These are the activations of a small neural network, seen along a few directions. Each row is one input.
Each table varies a few parts of the input and shows all the possible inputs, shuffled.
Descriptions start from the smaller parts, as in this example, which fits no table here: one of 2 separate values, together with either a single point or one of 11 places along a line or (one of 4 places along a line, together with one of 5 places around a ring).
Shared parts are said once, and a part with two or three values counts as separate values.
In the rows, zero is written as 128.

Table:
R1: [114 124 140  89 130 170 147 152 129  90 151 111 122 143]
R2: [ 97 147 142  93 131 156 142 142 132  88 138 120 114 140]
R3: [125 117 139  87 125 183 140 150 138 104 143 106 111 155]
R4: [ 98 180 113  98 158 141 126 111 122  90 113 137 105 130]
R5: [125 143 102 139 115  84 114  90 112 157 102 168 137 134]
R6: [ 81 157 130 108 140 142 144 148 135  95 126 129 126 146]
R7: [172 140 163 199 175 124  86 163 158  87 150  28 152  47]
R8: [ 84 192 120 104 157 124 112 107 119  82  98 129 130 133]
R9: [159  78 131 123  98 141 139 127 126 172 129 145 124 151]
R10: [137 129 103 131 120 100 122  93 116 166 111 176 119 129]
R11: [188  93 132 220 138  87  95 136 142 161 145  67 160  58]
R12: [139 102 128 132  99 113 141 121 119 167 130 159 124 140]
R13: [126 108 122 142 109 100 140 122 126 171 117 168 138 144]
R14: [149  81 128 127  99 128 144 129 117 163 140 149 130 142]
Describe the family of inputs behind these rows.
Answer: one of 2 separate values, together with either a single point or one of 6 places along a line
Changing only the choice among 2 separate values turns R10 into R4. The same change can be made to R13. Which row results?
Answer: R6
Change only the choice among 2 separate values in R1. List by row number the other rows that result.
Answer: R14

Table:
R15: [130 108 131 145 110 107 139 134 129 156 130 148 137 132]
R16: [164  84 133 133 106 137 129 129 127 159 137 126 128 133]
R17: [115 138 147 141 140 130 132 154 140 103 139 103 136 114]
R18: [110 153 136 149 146 112 120 139 134 101 129 104 146 107]
R19: [152 113 148 127 136 163 121 151 140 105 147  79 126 117]
R20: [125 114 146 127 132 154 140 162 141 108 151  95 131 125]
R21: [158 141 127 141 155 138 101 121 132 107 134  88 120  89]
R22: [ 77 146 103  47 102 146 160  97 104 134 104 210  97 201]
R23: [125 122 122 153 116  92 128 121 122 153 121 147 146 125]
R24: [171 109 114 146 123 114 112 101 120 162 126 135 121 109]
R25: [ 58 179 116  33 133 172 155 116 113  78 110 174  95 190]
R26: [126 165 125 157 161 109 100 122 136 106 115  99 139  95]
R27: [141 132 113 161 129  89 110 104 124 159 108 143 139 113]
R28: [139  87 131 133 103 129 146 141 130 160 140 140 132 142]
Describe the family of inputs behind these rows.
Answer: one of 2 separate values, together with either a single point or one of 6 places around a ring
Changing only the choice among 2 separate values turns R24 into R21. The same change can be made to R16. Which row results?
Answer: R19

Table:
R29: [114 136 139 114 130 143 131 138 131 110 125 119 130 140]
R30: [166  98 124 133 115 131 127 118 122 154 140 132 116 118]
R31: [127 113 138 152 118 112 131 142 132 136 136 115 148 122]
R32: [128 144 127 159 143  98 116 124 131 130 120 126 140 103]
R33: [120 163 119 114 151 133 116 112 121  98 122 123 116 115]
R34: [103 126  93 108  90  86 144  82 100 187  93 225 124 175]
R35: [139 118 127  96 123 158 136 124 123 122 140 131 104 136]
R36: [109 151 135 118 139 136 127 135 134 104 122 122 128 134]
R37: [123 128 134 156 127 105 125 140 135 130 133 118 148 114]
R38: [116 140 129 160 138  96 125 134 131 125 130 122 145 103]
R39: [116 154 125 115 143 141 121 126 133 106 120 119 120 131]
R40: [103 133 140 116 126 139 140 148 130 105 136 116 135 140]
R41: [134  98 136 148 113 118 138 147 131 145 141 123 146 128]
R42: [126 152 124 108 141 143 116 117 124 102 124 119 117 126]
R43: [137 121 127  99 128 156 128 123 122 116 132 124 117 139]
R44: [149  96 136 143 112 124 137 137 132 156 139 135 127 126]
R45: [120 138 129 111 134 148 126 129 131 112 123 116 121 137]
R46: [ 82 145  98  77 100 112 152  90 103 154  97 219 113 189]
R47: [156  99 125 140 117 129 131 128 132 159 137 132 118 123]
R48: [120 121 138 109 126 149 138 142 131 118 130 127 128 147]
R49: [127 123 128 106 130 155 133 133 131 121 128 124 120 143]
R50: [137  94 137 144 109 121 146 147 132 150 148 131 133 125]
R51: [157 117 125 140 124 122 111 113 122 140 127 115 131 114]
R52: [131 136 128 104 132 150 121 119 122 108 127 116 119 132]
R53: [ 98 148 136 120 134 133 135 145 133  99 132 119 134 133]
R54: [ 93 159 131 125 145 124 135 140 130  95 130 123 132 122]
R55: [135 131 133 155 131 107 116 129 134 136 122 122 142 114]
R56: [110 165 120 121 154 131 121 121 129 102 118 124 119 120]
R57: [145 145 116 149 145 105 106 106 121 129 122 123 129  96]
R58: [142 134 122 153 136 112 110 120 134 139 120 119 133 111]
R59: [140 115 137 151 122 115 122 132 132 142 125 118 143 122]
R60: [164 102 123 136 120 129 119 117 122 149 132 124 130 121]
R61: [112 115 139 109 117 148 154 152 131 119 148 131 121 143]
R62: [109 119 139 112 122 145 147 152 130 114 140 123 133 146]
R63: [147 118 126 148 127 120 115 123 132 145 123 116 134 118]
R64: [130 119 129 103 125 157 140 133 132 126 137 132 106 140]
R65: [152 132 121 144 134 115 105 110 125 134 124 118 130 107]
R66: [103 163 130 123 150 127 126 130 130  99 120 126 127 122]
R67: [123 117 138 106 121 152 146 143 132 123 139 134 115 144]
R68: [134 147 117 157 147 103 110 115 129 133 118 124 131 101]
R69: [154 103 124 144 122 126 123 127 131 154 128 125 132 126]
R70: [146 100 135 147 117 122 129 136 131 151 130 127 141 129]
Describe the family of inputs behind these rows.
Answer: one of 2 separate values, together with either a single point or (one of 4 places along a line, together with one of 5 places along a line)
Changing only the choice among 2 separate values turns R36 into R55. The same change can be made to R53. Which row results?
Answer: R37
Changing only the choice among 2 separate values turns R66 into R32. The same change can be made to R40. Which row results?
Answer: R31
A walk changes only the place on the line of 4. It starts at R35 and steps to R64. List the rest of the walk in order.
Answer: R67, R61

Table:
R71: [194  60 162 198 118 112 114 156 141 151 167  61 159  68]
R72: [201  66 144 204 130 122 116 167 161 161 172  68 142  68]
R73: [123 186 104  44 180 197  92  84 113  61  83 113 105 161]
R74: [135 186  83  62 138 135 122  45  92 116 120 196  43 115]
R75: [ 81 198 119  66 142 167  92 104 122  56  93  83 131 165]
R76: [158 105 114  50 102 178 164  99 104 140 166 188  39 139]
R77: [ 76 141 191 106 126 164 179 199 168  98 137 143 108 161]
R78: [ 49 221 167 123 167 121 134 157 161  74  89 151 119 140]
R79: [  4 192 109 105 139  97 155 142 117  73 111 148 169 168]
R80: [134  51 117  91  39 126 145 100 113 236  77 218 150 246]
R81: [198  65 176 193 100 104 110 158 123 136 169  63 178  80]
R82: [179 135 104 235 185  94  86 130 161 162 122  70 130  46]
R83: [112 126  88 107  70  80 104  48 103 225  22 227 162 234]
R84: [182 130 156 213 134  62  69 120 114 119 130  65 193  54]
R85: [ 35 113 136  89 100 142 196 185 126  99 157 142 156 188]
R86: [177 129 141 220 154  68  72 115 132 134 126  64 174  41]
R87: [109 112 147  55 101 210 140 154 131  85 143  82 122 186]
R88: [195  68 127 213 148 135 126 168 168 177 162  69 119  71]
R89: [ 58 181  75  99 134  74 176  89  89 130 133 248  85 120]
R90: [145 107 132  34 139 236 137 133 123  88 131 111  98 181]
R91: [ 84 107 104  83 100 116 213 134 100 151 176 237  77 142]
R92: [184 136 122 226 167  78  73 127 154 143 131  70 155  42]
Changing only one part turns R81 into R84. The same change can be made to R90. Which row results?
Answer: R73
Describe the family of inputs behind these rows.
Answer: one of 2 separate values, together with either a single point or one of 4 places along a line or one of 6 places around a ring
Change only the choice among 2 separate values in R92. List by row number the other rows that result.
Answer: R72
